A small network was trained on invented records. Each row is its activation on one of them, seen along a few directions.
Each row is followed by the record's values for the fields N, J, T, F, U, D, S, K.
A field that a record lacks is written missing.
Other fields move the rows too, some of them a lot.
In the rows, 500 means zero.
Strong random noise was added to every row along 4 fixed directions; ignore it. To show where, here is one row again and again, with new noise each time:
[428 548 654 598 547 420 668 536 619 458 188 460 452 601 533 351 548 327
 638 701 499]
[530 574 580 559 592 265 537 489 471 530 475 628 531 497 499 502 509 421
 389 587 359]
[658 330 453 486 569 523 560 550 407 630 499 664 340 483 544 626 655 580
 408 450 431]
[538 239 387 465 469 575 400 503 489 642 471 513 439 288 320 599 680 562
 489 439 651]
[402 445 484 507 438 423 395 446 615 515 414 410 598 293 267 502 565 415
 555 554 672]
[516 512 586 596 641 207 474 495 390 614 464 671 549 448 443 440 521 423
 319 607 326]

[600 561 606 508 570 471 735 577 615 420 296 571 358 678 676 540 588 406
 592 574 436] -> (N n2; J missing; T t1; F f2; U u1; D d2; S s3; K k1)
[495 253 534 554 620 501 491 675 409 745 203 523 375 476 420 171 678 468
 477 551 501] -> (N n2; J missing; T t2; F f1; U u2; D d1; S s3; K k1)
[408 595 501 469 413 420 450 391 595 398 545 405 642 400 401 661 446 467
 546 515 585] -> (N n2; J missing; T t2; F f1; U u1; D d2; S s3; K k1)
[637 534 405 308 384 716 605 547 691 387 574 414 382 539 567 677 601 542
 624 321 660] -> (N n1; J j1; T t2; F f2; U u1; D d2; S s3; K k1)
[501 276 404 501 586 345 210 526 286 794 577 609 588 213 235 434 571 580
 262 417 490] -> (N n2; J missing; T t2; F f1; U u1; D d2; S s3; K k1)
[474 491 526 537 494 571 553 498 529 475 382 467 486 557 545 500 500 481
 577 554 528] -> (N n2; J missing; T t1; F f1; U u1; D d1; S s2; K missing)
[469 522 549 519 519 381 487 486 585 491 379 506 551 448 442 519 544 405
 517 566 546] -> (N n2; J missing; T t1; F f1; U u1; D d2; S s3; K k1)
[300 448 446 563 421 473 277 390 469 539 514 353 670 298 230 428 421 469
 522 555 662] -> (N n1; J j1; T t1; F f2; U u1; D d2; S s2; K missing)
[450 332 600 602 641 474 544 652 390 697 230 508 396 559 461 158 595 432
 481 628 445] -> (N n1; J j1; T t2; F f2; U u1; D d2; S s3; K k1)
[527 461 520 514 566 403 484 457 477 531 471 589 522 430 466 654 530 500
 435 544 480] -> (N n2; J missing; T t1; F f1; U u1; D d2; S s3; K k1)
[567 593 526 456 479 455 555 498 554 469 537 516 478 544 547 528 509 473
 489 511 446] -> (N n1; J j1; T t1; F f2; U u2; D d2; S s3; K k1)
[329 788 570 455 377 383 468 464 738 333 511 260 689 513 398 270 369 310
 632 571 588] -> (N n1; J j1; T t2; F f2; U u2; D d1; S s3; K k1)
[387 486 458 481 448 433 366 484 624 526 444 376 636 285 275 426 508 427
 536 516 687] -> (N n2; J missing; T t1; F f1; U u2; D d2; S s3; K k1)
[396 298 430 513 481 608 325 518 547 607 429 365 555 285 224 305 584 481
 570 472 750] -> (N n1; J j2; T t1; F f2; U u1; D d1; S s2; K k1)
[497 463 525 502 530 576 538 624 451 565 460 461 429 611 552 225 489 518
 523 467 456] -> (N n2; J missing; T t2; F f1; U u1; D d1; S s2; K k1)
[432 556 551 528 519 313 447 429 585 463 444 503 643 380 377 583 491 407
 480 582 539] -> (N n2; J missing; T t1; F f1; U u1; D d2; S s3; K k1)
[509 667 525 423 424 503 531 532 684 352 568 404 552 569 530 415 479 407
 602 460 541] -> (N n2; J missing; T t1; F f2; U u1; D d1; S s2; K k1)
[628 654 550 436 545 439 638 576 615 410 484 567 419 640 649 513 537 412
 521 445 448] -> (N n2; J missing; T t2; F f2; U u1; D d2; S s3; K k1)
[634 489 493 430 513 656 684 584 637 439 336 523 301 612 660 626 668 486
 652 437 569] -> (N n1; J j2; T t2; F f1; U u1; D d1; S s3; K k1)
[663 716 476 420 494 366 641 468 590 346 592 650 480 532 639 799 535 459
 436 439 408] -> (N n1; J j2; T t1; F f2; U u2; D d2; S s3; K k1)
[632 280 364 454 456 767 536 510 383 604 597 572 316 483 574 743 623 700
 484 372 505] -> (N n1; J j1; T t1; F f1; U u2; D d1; S s2; K missing)
[569 503 443 458 536 335 350 515 426 608 643 580 554 379 394 517 531 520
 328 389 450] -> (N n1; J j1; T t2; F f2; U u1; D d2; S s3; K k1)
[501 672 468 410 377 579 470 493 563 391 655 410 585 549 563 476 368 534
 527 391 539] -> (N n1; J j1; T t2; F f1; U u1; D d1; S s1; K missing)
[293 613 490 533 365 588 502 422 545 350 531 288 620 591 496 374 305 472
 627 559 540] -> (N n2; J missing; T t2; F f1; U u2; D d1; S s2; K k2)
[598 462 429 419 523 602 494 609 461 578 681 527 453 527 541 357 499 573
 427 378 459] -> (N n2; J missing; T t1; F f1; U u2; D d1; S s2; K k1)
[478 646 464 495 479 295 410 349 525 440 603 527 661 335 401 730 450 473
 402 510 504] -> (N n1; J j2; T t1; F f1; U u2; D d2; S s3; K k1)
[442 556 481 477 410 425 452 435 612 454 499 413 566 375 377 576 523 450
 538 508 598] -> (N n1; J j1; T t1; F f2; U u2; D d2; S s3; K k1)
[496 593 529 444 468 626 598 608 637 396 489 401 422 665 605 361 464 453
 627 487 552] -> (N n2; J missing; T t1; F f2; U u1; D d1; S s1; K missing)
[338 364 570 594 492 517 485 498 491 581 260 385 497 462 391 324 557 440
 596 658 571] -> (N n1; J j1; T t2; F f1; U u2; D d1; S s3; K k1)
[517 474 539 495 500 538 551 519 477 527 471 485 461 559 544 494 531 512
 517 529 457] -> (N n1; J j1; T t2; F f1; U u1; D d2; S s3; K k1)
[435 479 602 587 601 508 526 595 397 582 392 513 506 624 558 175 415 462
 498 597 421] -> (N n2; J missing; T t2; F f1; U u1; D d1; S s1; K missing)
[349 820 614 536 450 291 575 409 630 307 478 392 690 594 541 442 319 350
 540 650 435] -> (N n2; J missing; T t2; F f1; U u2; D d1; S s3; K k1)
[402 587 603 643 591 356 455 497 342 575 515 586 617 526 509 272 307 440
 380 628 354] -> (N n2; J missing; T t1; F f1; U u2; D d2; S s1; K missing)
[490 615 528 497 497 463 472 548 535 474 523 482 547 525 527 325 421 424
 523 503 514] -> (N n2; J missing; T t1; F f1; U u1; D d2; S s1; K missing)
[551 575 392 383 455 430 415 478 533 499 718 514 572 356 423 669 477 548
 392 380 523] -> (N n2; J missing; T t1; F f1; U u2; D d2; S s3; K k1)
[586 567 545 460 554 479 544 585 465 485 590 590 477 617 614 385 457 504
 414 459 408] -> (N n2; J missing; T t2; F f2; U u1; D d1; S s1; K missing)
[550 551 462 415 454 418 414 498 556 511 598 488 582 410 402 478 544 463
 414 428 521] -> (N n1; J j1; T t1; F f2; U u1; D d1; S s3; K k1)
[420 374 461 572 506 494 355 483 298 654 565 510 564 405 379 373 465 560
 394 519 459] -> (N n2; J missing; T t2; F f1; U u2; D d1; S s2; K missing)
[622 466 474 435 519 500 542 546 521 529 502 574 439 512 551 589 606 530
 457 435 466] -> (N n2; J missing; T t1; F f1; U u1; D d1; S s3; K k1)
[479 591 418 367 398 351 259 478 691 479 636 402 706 230 231 514 528 442
 463 363 676] -> (N n2; J missing; T t1; F f1; U u1; D d1; S s3; K k1)
[653 517 498 424 549 496 585 580 632 463 428 582 405 509 555 549 660 439
 514 421 546] -> (N n1; J j2; T t1; F f2; U u1; D d1; S s3; K k1)
[524 422 496 569 547 592 497 539 310 608 597 534 461 601 561 329 429 586
 422 514 333] -> (N n1; J j1; T t1; F f1; U u2; D d1; S s2; K k2)
[547 438 495 490 517 517 559 536 496 533 404 517 409 547 542 511 593 492
 533 497 506] -> (N n2; J missing; T t2; F f2; U u1; D d2; S s3; K k1)
[493 342 316 430 391 683 405 480 457 534 629 417 476 422 408 525 536 612
 519 365 604] -> (N n2; J missing; T t2; F f2; U u2; D d1; S s2; K k2)
[506 345 509 513 546 546 534 586 511 607 350 485 393 481 452 369 612 488
 536 521 560] -> (N n2; J missing; T t1; F f2; U u2; D d2; S s3; K k1)

Here are new rows. What are their fields?
[544 589 547 519 552 482 646 567 382 502 528 572 427 712 703 381 444 505
 450 524 287] -> (N n2; J missing; T t2; F f1; U u2; D d1; S s2; K k1)
[336 507 637 669 642 157 343 415 303 641 411 570 680 386 326 371 420 404
 334 707 353] -> (N n1; J j1; T t2; F f1; U u1; D d2; S s3; K k1)
[494 473 450 470 405 658 471 512 453 524 549 438 505 535 533 379 445 554
 526 491 527] -> (N n1; J j1; T t2; F f1; U u2; D d1; S s1; K missing)
[527 326 489 549 514 724 628 563 484 540 333 473 335 620 593 423 582 543
 622 525 501] -> (N n2; J missing; T t1; F f1; U u2; D d1; S s2; K k2)
[636 543 553 480 604 353 604 577 489 524 483 653 432 579 597 500 592 465
 398 509 328] -> (N n2; J missing; T t1; F f2; U u2; D d1; S s3; K k1)
[657 291 443 475 542 772 629 641 406 569 503 569 244 688 667 424 607 630
 530 403 418] -> (N n2; J missing; T t1; F f2; U u1; D d1; S s2; K k2)
[460 332 471 564 571 411 391 474 387 636 410 554 507 381 370 464 555 497
 390 556 525] -> (N n2; J missing; T t1; F f2; U u2; D d2; S s3; K k1)
[560 323 430 387 359 874 573 574 628 449 398 389 330 536 579 579 625 600
 733 420 713] -> (N n2; J missing; T t1; F f1; U u1; D d1; S s1; K missing)
[558 766 549 425 454 373 590 424 725 268 570 505 601 545 583 743 444 426
 543 494 486] -> (N n2; J missing; T t1; F f1; U u1; D d1; S s3; K k1)
[709 482 450 381 572 501 524 606 504 560 625 636 413 526 584 575 598 573
 393 343 416] -> (N n2; J missing; T t1; F f1; U u1; D d1; S s3; K k1)
[395 363 497 547 456 637 572 483 561 501 255 396 426 503 482 496 550 478
 656 607 653] -> (N n2; J missing; T t1; F f1; U u2; D d2; S s3; K k1)
[456 461 548 546 585 455 415 595 358 614 559 533 493 536 488 267 424 535
 394 528 393] -> (N n2; J missing; T t1; F f1; U u1; D d1; S s1; K missing)
[483 468 337 357 411 440 236 458 497 568 781 450 674 210 244 636 488 578
 371 326 628] -> (N n2; J missing; T t2; F f1; U u1; D d2; S s3; K k1)
[498 281 470 525 502 605 530 539 430 626 353 516 369 458 491 537 620 571
 524 518 532] -> (N n2; J missing; T t1; F f1; U u2; D d2; S s3; K k1)
[593 357 419 456 511 550 480 496 456 573 553 568 426 431 499 675 607 606
 438 428 498] -> (N n2; J missing; T t1; F f1; U u2; D d1; S s3; K k1)
[697 538 537 463 612 469 582 590 458 554 574 656 392 631 660 517 524 553
 386 430 310] -> (N n1; J j1; T t1; F f1; U u1; D d1; S s3; K k1)
[546 648 540 478 560 349 530 476 519 443 544 570 541 544 561 599 431 481
 443 480 409] -> (N n2; J missing; T t2; F f1; U u1; D d2; S s3; K k1)
[435 540 721 665 679 258 614 546 412 564 235 593 511 624 559 299 491 363
 447 737 298] -> (N n2; J missing; T t2; F f1; U u1; D d2; S s3; K k1)
[415 509 595 591 640 251 459 525 387 605 465 571 578 490 427 280 445 424
 341 617 370] -> (N n2; J missing; T t2; F f2; U u2; D d2; S s3; K k1)
[436 502 533 577 480 582 502 431 451 480 534 430 520 562 532 519 408 550
 541 552 470] -> (N n1; J j1; T t1; F f1; U u1; D d1; S s2; K missing)
[561 513 470 480 558 448 517 513 347 579 654 609 466 549 591 547 441 595
 328 447 348] -> (N n2; J missing; T t2; F f1; U u2; D d2; S s3; K k1)
[525 597 478 394 435 550 523 543 626 446 607 410 523 504 505 474 482 504
 531 453 523] -> (N n1; J j1; T t1; F f1; U u2; D d1; S s3; K k1)
